These are the activations of a small neural network, seen along a few directions. Each row is one input.
Each table varies a few parts of the input and shows all the possible inputs, shuffled.
A made-up example of a description, with smaller parts first: one of 8 places around a ring, together with either a single point or one of 9 places around a ring or (one of 3 separate values, together with one of 4 places along a line).
Shared parts are said once, and a part with two or three values counts as separate values.

Other details of the inputs shift rows strongly along two fixed directions, in all tables alike. That doesn't count.

Table:
r1: [ -7  99  47  47 -19 -72  -8   9  38 -35  -5 -12]
r2: [ 17 -11  21 -15  16  35   6  19 -28  17  26   8]
r3: [-12  71  20  24 -30 -23   1  19  31 -37 -46  -3]
r4: [-49 -37 -71 -43 -49  -9 -24 -30  80 -16   1 -61]
r5: [ -2  44  10  16   3 -45  -3  17  29 -29 -37   0]
r6: [-17  58  34  16 -15  -6  -7   0  10  -9 -37   1]
r7: [  6 -22  17 -20  18  26   2   2 -27  26  -8  22]
r8: [-46 -28 -53 -50 -22 -22 -38 -30  71 -15 -54 -35]
r9: [-21  86  34  53 -18 -46   1 -12  25 -12 -21 -12]
r10: [ 42 -28  -2  17  13  41  23  -4 -52  33  39  12]
r11: [-28 -29 -70 -35 -53 -42 -42 -28  74 -33 -41 -46]
r12: [-37  -9 -34 -17 -46  10 -20 -32  47  -2 -29 -18]
r13: [-26  86  26  20 -31 -21 -12   3  27 -57 -44  -3]
r14: [  8  71  24  47 -23 -58  -7   1  16 -31 -20 -15]
r15: [  7 -32  14 -18  43  25   8  12 -39   3  13  20]
r16: [ -7 105  67  27  -9 -66 -18  25  51 -59 -42 -10]
r17: [ 48 -39  15  -5  54  17   8  19 -59  28  21  17]
r18: [-36 -42 -71 -19 -36   1  -1 -20  49  -3  -5 -39]
r19: [-29 -82 -76 -67 -21  -5 -30 -22  52   7  14 -34]
r20: [-13  51  13  34 -23 -10   3 -22  18   2 -13   1]
r21: [ 27 -11  30   7  44  10  22  33 -39  14   7  26]
r22: [  5  23  21  23  -1  22  12  -1 -24  -7  15  24]
r23: [ 12 -58  13 -25  53  37   8   5 -46  46  14  18]
r24: [ 48  -5  53  17  49  29  36  41 -77  31  23  52]
r25: [-28 -71 -78 -41 -44  34  -6 -19  44   3 -10 -21]
r26: [ 22  -5   7  22  25 -18  19  19 -27  18  20  26]
r27: [-23 -53 -73 -28 -39   6 -16 -30  38  -3  -5 -52]
r28: [ 11  15  10  35  12 -20  23  15 -19  11  18  11]
r29: [  1  19  15  32  16   5  19  -3 -31   1  31   8]
r30: [ 29 -31  19  -1  20  49  18  11 -42  36  56  23]
r31: [ 50   2  46  20  35  40  21  27 -79  27  22  28]
r32: [ 56  -8  55  17  59  16  18  32 -74  20  18  28]
r33: [ 35 -11  24  -8  13  19   1  16 -38   5  -8  16]
r34: [ 29   3  24  20  19  29  23   6 -36  28  56  19]
r35: [-22 108  45  59 -23 -74  -9  -8  33 -24 -35  -5]
r36: [ -6  73  45   2 -24 -38 -19  16  40 -43 -36  -3]
r37: [  0  83  48  19   4 -61 -18  18  37 -41 -25  -7]
r38: [ 11 -30   6   2  34   1   5  -5 -38  45  25  23]
r39: [  9  20  12  29   6  21  21  -9 -31   3  29  22]
r40: [  6 -29   9 -27  21  34   6   7 -37   2   7  26]
r41: [  7 -85 -58 -36 -22  54  -6 -19  -5  22  13 -15]
r42: [ 16 -53  -4 -24  57  31   9   7 -52  20  30  24]
r43: [-20 -36 -64 -15 -38  16   6 -20  40   2  -2 -20]
r44: [-42 -75 -83 -48 -21  11 -16 -33  31  -3  12 -30]
r45: [ -30 -100  -86  -64   -7   16  -19  -30   18    7   15  -14]
Each input here is: one of 5 separate values, together with one of 9 places around a ring.
Changing only the place on the ring of 9 turns r31 into r10. The same change can be made to r3. Which row results?
> r43
Changing only the place on the ring of 9 turns r34 into r36. The same change can be made to r39. Which row results?
> r40
Which other rows does r18 become when the choice among 5 separate values takes its other values? List them by row number.
> r4, r9, r27, r29
A walk changes only the place on the ring of 9. It starts at r8 and steps to r38. List the rest of the walk in order.
> r35, r9, r20, r12, r6, r7, r23
Which other rows does r32 become when the choice among 5 separate values takes its other values? List them by row number.
> r15, r16, r21, r23
